A small network was shown many inputs. Here are its activations along a few directions, one row for each input.
In each table, some parts of the input vary, and every possible input appears once, in random order.
A made-up example of a description, with smaller parts first: one of 4 places along a line, together with either a single point or one of 9 places along a line or (one of 3 separate values, together with one of 5 places around a ring).
Shared parts are said once, and a part with two or three values counts as separate values.

Rows:
x1: 25; -43; -15; -7; -16; -3; 3; -37; 33; -7; -26
x2: -18; 8; 33; 26; -20; -25; -30; 25; -20; -42; 21
x3: 18; -23; 3; -10; 31; -11; 13; -20; -6; 21; 64
x4: -43; 53; -30; -31; 3; 45; 45; 40; 0; 30; -88
x5: 16; -44; 1; -18; 25; 16; 21; -42; 15; 8; 52
x6: -44; 57; -21; -38; -5; 37; 51; 31; -14; 39; -80
x7: 31; -60; 14; -1; 3; -13; -8; -32; 32; 31; -8
x8: 14; 16; 7; 7; 32; -33; 15; 5; -27; -7; 49
x9: -8; 24; -6; 8; 19; -19; 28; -9; -27; -36; 24
x10: 33; -40; 10; 11; 14; -43; -14; -7; 12; 46; 8
x11: 3; -43; 18; -1; -34; 21; -27; -10; 12; -39; 26
x12: 29; 1; 16; 15; 12; -61; -14; 12; -4; 12; -8
x13: 15; -33; 41; 10; -8; -17; -45; 21; 1; 8; 61
x14: 7; 0; 41; 22; -5; -35; -45; 37; -21; -14; 47
x15: 14; -54; 38; 5; -13; 10; -41; -2; 16; -5; 49
x16: 16; -3; -8; 14; -24; -19; 9; -20; 16; -23; -38
x17: -43; 62; -48; -11; 5; 55; 39; 57; 10; 27; -83
x18: 11; -28; -20; -19; 7; 27; 34; -47; 11; -31; 29
x19: -12; -7; 19; 18; -39; 1; -22; 2; -2; -49; 13
x20: -25; 75; -30; -26; 0; 39; -87; -45; -40; 70; -18
x21: -2; 12; -12; -6; 0; 8; 40; -34; 1; -44; 18
x22: -45; 61; -51; 6; 16; 70; 33; 70; 8; 25; -81
x23: 9; 10; 1; 27; -5; -47; 0; 5; -6; -20; -32
Question: What is each input in this table made of?
Answer: either a single point or one of 4 places along a line or (one of 3 separate values, together with one of 6 places around a ring)
Question: Change only the choice among 3 separate values in x12. List by row number the other rows that result.
Answer: x8, x14

Rows:
x24: 10; -51; 5; 0; -12; 21; 43; 9; 12; -39; 35
x25: 43; -29; 19; 0; -19; -28; -63; 16; -21; 42; 2
x26: 3; 11; 1; 3; 19; -12; -28; -34; -68; 22; 51
x27: -21; 32; 0; 0; -9; -16; -41; 72; -9; 22; -67
x28: 0; -44; 39; -12; -23; -3; 59; -6; 22; -28; 6
x29: -42; 39; -14; 29; -43; 13; -42; 43; 0; 1; -42
x30: 24; -36; -29; -17; 21; 22; -17; -31; 22; 30; 35
x31: -31; 8; -19; -18; 9; 65; 31; 16; 9; 20; -35
x32: -16; 21; -26; 7; 45; 61; 24; 6; 11; 13; -36
x33: 6; -40; 11; -41; -7; 11; 3; -34; 24; 43; 13
x34: 10; 4; 37; 35; 29; -70; 5; 52; -13; -10; 47
x35: -23; 22; 12; 18; 14; -47; 8; 11; -48; -53; 66
x36: -11; 22; 39; 8; -28; 1; -30; 8; -7; -77; 52
x37: 14; -31; 3; 24; 25; 11; 25; -6; 32; -38; 28
x38: -25; 67; -5; 8; 29; -29; 0; 71; -19; 48; -21
x39: 3; -19; 13; 23; -31; -4; -79; -21; -1; 28; 14
x40: 24; -20; -1; 24; 10; -13; 45; -18; 32; -39; 10
x41: 8; -34; -10; -34; -1; -7; -1; -55; 17; 21; -6
x42: 2; 32; -33; -6; 17; 15; 43; -21; 4; 0; -73
x43: 18; 9; 11; -18; -23; 27; -63; -25; -27; 0; 52
x44: 30; -19; -26; -22; 8; -19; -4; -62; 22; 19; -6
x45: 41; -21; -17; 6; -13; -34; 49; -29; 15; -52; -10
x46: -29; 12; 4; -27; -6; 40; 49; 7; 10; 27; -56
x47: -56; 82; -28; -7; 20; 1; 9; 29; -63; 3; -3
x48: -47; 81; 1; -18; -16; 46; -27; 25; -20; -21; -10
x49: -10; -18; 29; 55; -38; -24; -47; 22; 9; -53; 11
x50: -15; 15; -25; -18; -7; 26; 48; -5; -5; 2; -71
x51: 10; -35; 14; -5; -13; -19; 48; -25; 16; -50; -14
x52: 4; -45; -12; -32; 9; 33; -14; -27; 23; 34; 34
x53: 18; -32; 39; 25; -5; -50; -37; 54; -8; -35; -5
x54: 24; -18; -22; -14; 12; -3; -7; -49; 35; 35; 14
x55: -5; 36; -30; 5; 19; 31; 36; -2; 22; 17; -56
x56: 38; 1; 20; 15; 7; -44; -25; 9; -28; 66; 41
Question: What is each input in this table made of?
Answer: one of 3 separate values, together with either one of 5 places around a ring or one of 6 places around a ring
Question: Changing only the choice among 3 separate values turns x26 into x47. The same change can be made to x43. Which row results?
Answer: x48

Rows:
x57: 24; -53; 14; -8; -9; -5; -49; -26; 27; 39; 42
x58: 2; 3; -18; -1; 17; -4; 15; 33; 8; 31; -28
x59: 10; -26; 49; 42; -15; -41; -20; 30; -5; -44; 20
x60: -3; 4; 31; 15; 8; -27; -13; 7; -38; -7; 73
x61: -39; 29; 9; -1; -17; 22; -9; 37; -22; -12; -16
x62: -28; 17; -9; -3; -14; 33; 7; 34; 11; -11; -7
x63: 31; -71; -2; -26; 0; 0; -15; -82; 29; 10; 19
x64: -3; 4; -11; -21; 8; 50; 13; -7; 5; 6; -17
x65: 2; 29; 10; 16; 7; -42; -31; -7; -36; -16; 68
x66: -7; 11; -2; -15; -7; 4; 44; 17; 12; -12; -28
x67: 13; -11; -31; -15; 24; 28; 35; -44; 14; 20; -34
x68: -33; 29; 12; 2; -11; -11; 6; 41; -15; -1; -25
x69: 10; 4; -8; -15; 14; -3; 40; 5; 14; 26; -34
x70: 14; -37; 33; -2; -20; -17; -59; -24; -3; 43; 38
x71: -2; 7; -19; 0; 22; 19; -4; 12; 15; 46; -15
x72: -2; -7; -31; -16; 5; 52; 31; -41; 9; -8; -25
x73: -8; 47; -18; 7; 10; -5; -33; -1; -14; 39; -22
x74: 1; -2; -26; -9; -9; 9; 60; -12; 10; -27; -40
x75: -32; 54; -10; 1; -22; 7; -27; 21; -21; -20; -19
x76: -13; 9; -16; -4; 7; 45; -9; 19; 5; 16; -8
x77: -27; 26; 4; 0; 0; 33; -21; 21; -23; 18; -12
x78: -13; 9; -7; -19; -13; 38; 28; 12; 5; -23; -20
x79: 28; -52; 13; 26; -9; -24; 32; -26; 24; -66; 5
x80: -12; 17; 1; 2; 9; -15; 1; 33; -20; 33; -34
x81: 20; -20; 15; -7; 23; -13; 19; -14; -16; -24; 68
x82: 12; -1; -14; -19; 25; 26; 17; -11; 9; 34; -27
x83: -9; 47; -15; 5; 3; -31; -16; 15; -14; 26; -33
x84: -14; 3; -25; -11; -19; 39; 47; -24; 14; -33; -25
x85: -22; 49; -11; 1; -12; -23; -15; 28; -19; -13; -31
x86: -24; 55; -12; 5; -7; 17; -37; 3; -18; 12; -12
x87: 9; 0; 32; 40; -20; -57; -35; 13; 0; -49; 18
x88: -15; 9; -12; -2; -2; 3; 19; 45; 7; -5; -22
x89: 29; -43; 34; 24; -8; -26; 16; 5; 21; -53; 16
x90: 19; -31; -7; -4; 24; -11; 35; -48; -11; -38; 57
x91: 26; -17; 11; -2; -20; -31; -78; -33; -7; 29; 31
x92: 16; -38; 32; 39; -10; -30; -4; 27; 27; -41; 30
x93: 35; -61; 17; -27; -4; -1; -31; -49; 23; 26; 29
x94: 8; -12; 12; 11; 17; -16; -2; 8; -11; -10; 80
x95: -15; 23; 0; 4; 14; 9; -16; 13; -14; 49; -19
x96: 13; -4; -26; -11; 11; -1; 58; -27; 18; 12; -41
Question: What is each input in this table made of?
Answer: one of 5 places along a line, together with either one of 3 separate values or one of 5 places around a ring
Question: Changing only the place on the line of 5 turns x61 into x78. The same change can be made to x70. Which row results?
Answer: x93
Question: List by row number the other rows that have the place on the line of 5 in common with x96.
Answer: x63, x67, x72, x74, x79, x84, x90

Rows:
x97: 18; 21; 26; -7; -4; -35; 21; 33; -28; -25; 13
x98: -14; 5; 0; 2; -11; -5; -67; 21; -11; -3; 36
x99: 18; -44; 6; 10; 9; -8; -29; -35; 14; 71; -2
x100: 19; -37; 34; -6; -14; -7; 44; -33; 49; -52; -19
x101: 36; -18; -10; -26; 11; -13; 46; -20; 9; -12; 16
x102: -12; 24; 2; 34; 11; -1; -16; 12; -34; -25; 49
x103: -45; 69; -16; -11; 0; 33; 23; 50; -32; 22; -82
x104: -18; -5; 2; 31; -34; -38; 7; 30; 12; -62; -2
x105: 12; -22; -4; -3; 20; 16; 20; -51; -10; -10; 36
x106: -26; 46; -71; -28; 11; 63; 40; 5; 21; 34; -74
x107: 10; -46; 20; -35; -15; 17; -17; -42; 11; 16; 20
x108: 1; 6; 10; 38; 15; -23; -71; 29; -2; 45; 10
Question: Changing only one part turns x101 into x97. The same change can be made to x107. Which row results?
Answer: x98
Question: What is each input in this table made of?
Answer: one of 2 separate values, together with either a single point or one of 5 places along a line
Question: Change only the choice among 2 separate values in x108. List by row number the other rows that result.
Answer: x99

Rows:
x109: -30; 41; -16; -22; 13; 52; 14; 21; -8; 52; -67
x110: 18; -26; 18; 10; -17; -14; -30; 12; 18; 11; -8
x111: 14; -32; 17; 9; -10; -19; 21; 1; 22; -35; -2
x112: 15; -35; 12; 4; -8; -8; 29; -21; 19; -43; 10
x113: -7; 54; -38; 11; 11; -4; 30; 4; -1; 6; -75
x114: 3; -3; 7; 15; 23; -38; -8; 11; -22; 8; 45
x115: 21; -14; 3; -9; 7; 3; -18; -37; -10; 6; 51
x116: 14; -19; 22; 19; -4; -35; 1; 29; 15; -15; -6
x117: 11; -24; 15; 10; -6; -16; -39; 8; 7; 25; 5
x118: 9; -27; 20; 17; -11; -26; 12; 10; 25; -19; -7
x119: 24; -24; 3; -16; 3; 13; -11; -46; -3; -11; 43
x120: 16; -36; 4; -9; -7; 16; -4; -49; 11; -13; 29
x121: 13; -10; 18; 19; 6; -38; -5; 30; 1; -5; 8
x122: 14; -17; 4; 0; 11; -8; 23; -32; -8; -30; 48
x123: -36; 44; -48; -30; 7; 88; 31; 16; 19; 23; -47
x124: 18; -23; 9; -2; 7; -4; 29; -28; 7; -43; 29
x125: -26; 41; -31; -41; -5; 17; 2; 0; -1; 47; -58
x126: 8; -14; 6; -3; 11; -7; -32; -25; -14; 25; 48
x127: 9; -12; 6; 0; 14; -16; -40; -4; -15; 28; 38
x128: -31; 45; -19; -7; 19; 32; 55; 40; -19; 25; -67
x129: 10; -14; 11; 9; 3; -18; -40; 6; -6; 30; 21
x130: 20; -47; 9; -11; -18; 12; -5; -34; 22; -21; 5
x131: -45; 47; 12; 9; -41; 28; -67; 30; -28; -34; 4
x132: 8; -52; 13; 0; -23; 2; -13; -21; 27; -5; -5
x133: -22; 55; -31; -26; 2; -3; 44; 18; -11; 21; -58
x134: -44; 56; 19; 21; -32; 5; -26; 47; -38; -58; 7
x135: 12; -37; 15; 8; -25; -6; -20; -5; 26; 7; -7
x136: -9; 45; -39; -1; 4; 14; -11; -11; 7; 31; -74
x137: 11; -4; 14; 14; 17; -40; -10; 27; -12; 0; 23
x138: -35; 51; -46; -14; 11; 65; 73; 33; 9; 0; -45
x139: 6; -3; 6; 9; 23; -30; -1; -6; -23; 0; 53
x140: 11; -9; 5; 5; 16; -18; 14; -24; -15; -13; 55
Question: Changing only one part turns x113 into x136. The same change can be made to x139. Which row results?
Answer: x126
Question: What is each input in this table made of?
Answer: one of 2 separate values, together with either a single point or one of 4 places along a line or one of 11 places around a ring
Question: Change only the choice among 2 separate values in x116. List by row number the other rows that result.
Answer: x110

Rows:
x141: 1; -19; -6; -18; -4; 22; -33; -49; -11; 43; 46
x142: -31; 47; -32; -13; 44; 23; 13; 23; -22; 38; -19
x143: -30; 44; -23; -1; 8; 43; 32; 32; -15; 13; -16
x144: 44; -57; 0; 21; 22; -18; 26; -40; 41; -11; 1
x145: -19; 20; -13; 5; -11; 13; 19; 46; 19; 23; -53
x146: -6; -2; 52; 47; -14; -56; -24; 33; -8; -34; 9
x147: 24; -18; 0; -11; 13; -17; 45; -13; 9; -36; 56
x148: -37; 38; -20; -19; -8; 48; 38; 3; 0; -30; -28
x149: -14; 13; -12; -9; -8; 7; -68; -21; -13; 13; 50
x150: 32; -62; 22; -29; 4; 0; -8; -43; 26; 31; -1
x151: 10; 48; -14; -16; 10; -30; 3; 15; -7; 67; -62
x152: -19; 1; -14; -6; -25; 33; 20; 25; 32; -17; -65
x153: -2; -8; 8; 14; -2; -35; 27; 16; -31; -50; 48
x154: 14; -30; 20; 26; -15; -61; 12; 25; -5; -41; 11
x155: -33; 14; -30; -8; -19; 61; 39; -26; -13; -52; -40
x156: 2; 22; 21; 5; -6; 7; -60; 23; -42; -20; 50
x157: 40; -39; 12; 0; 0; -45; 29; -1; 37; -27; 18
x158: -6; 66; -38; -6; 30; 2; 17; 12; -46; 53; -28
x159: 28; -35; -11; 8; 33; 7; 42; -54; 10; -17; 41
x160: -12; 10; 0; -2; -33; 34; 30; -4; 46; -37; -72
x161: -16; 20; -19; -2; 27; 4; 2; 42; 11; 49; -57
x162: 2; -11; 7; 2; -27; -17; -80; -6; 13; 23; 13
x163: 18; -42; 8; -35; 20; 29; 8; -58; -5; 25; 37
x164: 17; -41; 7; -3; -16; -3; -48; -36; 21; 48; 0
x165: -23; 22; 40; 27; -5; -35; -9; 26; -33; -42; 52
x166: 16; -2; 34; 23; -16; -15; -73; 31; -14; -13; 9
Question: What is each input in this table made of?
Answer: one of 2 separate values, together with either one of 5 places along a line or one of 8 places around a ring
Question: Changing only the choice among 2 separate values turns x155 into x160. The same change can be made to x149. Which row results?
Answer: x162
Question: A walk changes only the place on the line of 5. It starts at x151 and steps to x161. List the rest of the walk in order.
Answer: x145, x152, x160
